Each row below is a small network's average activation on inputs in which a field has the value named, seen along a few directions.
Values that are neighbours, or in one group, have similar rows; names and order tell nothing.
In the rows, zero is written as 500.
Strong random noise was added to every row along 5 fixed directions; ignore it. To show where, here is one row again and again, with new noise each time:
[622 518 394 526 295 560 415 627 677 334 832 688 323 447 634 416 368 509
 570 309]
[643 458 385 462 695 558 656 464 243 782 413 391 785 496 448 767 583 434
 416 680]
[638 554 272 177 367 291 345 616 591 346 728 582 453 350 737 465 576 575
 750 230]
[545 556 381 743 468 775 660 419 655 581 558 498 374 398 540 286 281 554
 397 411]
[428 358 701 432 170 490 415 522 665 269 451 433 223 401 469 261 476 467
 762 169]
[523 435 503 419 452 510 551 461 472 543 388 373 501 408 483 460 536 488
 605 393]
[525 453 492 318 560 395 585 390 410 572 431 421 685 377 579 596 644 404
 650 417]


Field Vosu:
y8: [678 503 406 528 432 552 435 664 418 489 682 558 450 523 483 656 458 509
 369 549]
y2: [457 547 448 611 490 667 534 370 334 716 318 363 453 466 445 386 554 481
 411 671]
y12: [472 499 445 423 484 407 396 570 504 463 484 475 466 491 436 509 634 459
 641 566]
y7: [576 577 344 484 499 319 401 691 527 497 513 451 515 698 444 752 605 527
 384 619]
y1: [608 664 105 286 458 394 390 759 612 515 579 537 350 564 557 337 455 735
 473 385]
y11: [391 435 872 892 386 715 575 421 651 309 669 662 240 477 421 349 188 511
 329 458]
y5: [446 688 419 602 613 436 493 292 697 526 751 721 477 388 760 355 438 625
 554 480]
y4: [527 699 213 158 549  81 186 717 586 414 478 517 464 561 603 434 653 790
 679 499]
y3: [516 480 632 233 720 323 420 560 340 477 448 492 815 611 590 650 645 517
 527 551]
y10: [420 495 552 350 638 371 528 433 443 481 281 531 654 605 499 564 604 571
 561 550]
y9: [449 332 628 560 581 448 410 470 217 458 630 621 659 561 416 926 580 339
 382 870]
y6: [639 602 257 325 723 512 504 710 280 627 495 428 791 634 456 721 538 488
 264 644]
A value of Vosu combines one of 6 hidden first parts with one of 2 second parts; all combinations occur once.
Q: y12 and y5 share the first part; y12 and y6 share the second. Which value has the first part of y6 and the second part of y5?
A: y3
Q: y4 and y7 share the first part; y4 and y10 share the second. Which value has the first part of y10 and the second part of y7?
A: y1

Field Bam:
w19: [510 541 430 506 532 380 421 516 664 435 529 614 496 564 508 565 619 499
 598 580]
w5: [422 466 594 557 333 604 428 606 634 188 605 684 379 613 526 312 329 539
 415 441]
w16: [475 630 571 542 617 601 523 356 614 381 759 655 672 561 715 539 377 494
 429 417]
w1: [449 435 882 789 486 621 580 508 603 391 544 571 391 512 399 384 295 385
 457 353]
w15: [525 576 474 425 517 577 511 614 618 464 404 393 344 455 475 227 356 767
 436 363]
w9: [487 541 601 840 520 654 746 346 715 518 623 612 494 467 582 360 293 261
 373 298]
w6: [492 559 407 460 429 481 420 392 545 513 491 485 356 258 670 341 481 706
 636 417]
w7: [734 470 428 461 457 540 448 676 441 571 462 368 490 610 328 591 433 649
 422 449]
w12: [334 451 496 398 161 505 562 449 751 281 462 417 223 321 605 258 483 486
 748 105]
w4: [726 539 314 493 351 591 487 748 460 469 731 650 374 618 417 652 436 466
 356 483]
w13: [478 359 564 484 575 547 528 380 251 590 407 453 547 398 444 522 602 402
 542 602]
w17: [389 511 525 518 304 546 425 638 677 263 663 727 331 690 558 364 486 501
 534 445]
w3: [548 478 354 509 299 629 437 615 527 475 617 485 394 401 490 473 461 460
 486 423]
w2: [345 435 637 555 495 450 545 484 549 519 234 378 518 601 371 377 552 381
 561 593]
w10: [599 581 275 724 539 545 510 472 564 577 641 487 336 455 490 420 367 754
 341 695]
w8: [411 723 352 494 721 548 586 316 605 606 336 404 639 449 735 330 540 582
 366 491]
w11: [439 444 669 718 534 449 452 499 477 563 611 594 484 662 324 703 492 362
 445 730]
w18: [650 505 328 398 440 523 304 649 245 649 568 420 522 499 428 632 522 509
 481 612]
w14: [602 482 311 607 441 606 355 710 471 608 427 455 157 474 344 383 309 864
 433 662]
Bam is arranged as a ring.
Q: A walk along Bam starts at w2 and steps to its neighbour w17. Put w15, w6, w12, w13, w18, w14 in the order it reaches them.
A: w15, w12, w18, w13, w6, w14
Q: List every value one step from w7, in the order listed.
A: w1, w9
Q: List every value one step from w11, in the order listed.
A: w19, w10
Q: List every value one step from w5, in the order listed.
A: w16, w8

Field Nefo:
n12: [624 320 562 517 368 698 465 774 324 475 538 473 414 554 278 603 419 390
 422 621]
n6: [434 371 739 689 363 645 552 379 522 489 478 498 397 465 432 451 457 373
 567 481]
n11: [557 437 466 659 420 760 456 554 509 553 473 405 322 511 353 407 273 718
 404 504]
n8: [516 479 574 885 341 737 601 525 670 427 566 575 224 533 361 403 301 414
 370 468]
n5: [384 543 521 322 502 214 478 300 549 341 755 730 634 334 826 628 716 279
 736 475]
n3: [314 371 903 615 412 460 418 381 466 427 373 398 419 473 386 486 549 374
 553 528]
n1: [442 529 488 207 613 384 685 328 380 560 181 256 735 392 560 472 738 389
 584 319]
n9: [489 516 486 396 520 377 498 540 554 465 586 607 552 456 558 481 466 454
 572 331]
n10: [489 549 497 524 391 372 429 563 613 375 753 810 488 635 632 561 559 341
 579 519]
n4: [523 381 677 335 561 381 372 686 350 482 322 383 638 726 293 668 642 519
 508 609]
n7: [623 546 293 265 632 272 405 663 374 627 376 340 636 606 470 714 669 674
 515 648]
n2: [493 536 457 403 588 470 420 466 450 495 518 544 582 544 558 509 480 679
 468 526]
A value of Nefo combines one of 6 hidden first parts with one of 2 second parts; all combinations occur once.
Q: n4 and n2 share the first part; n4 and n10 share the second. Which value has the first part of n10 and the second part of n2?
A: n5
Q: n11 and n9 share the first part; n11 and n3 share the second. Which value has the first part of n3 and the second part of n9?
A: n7
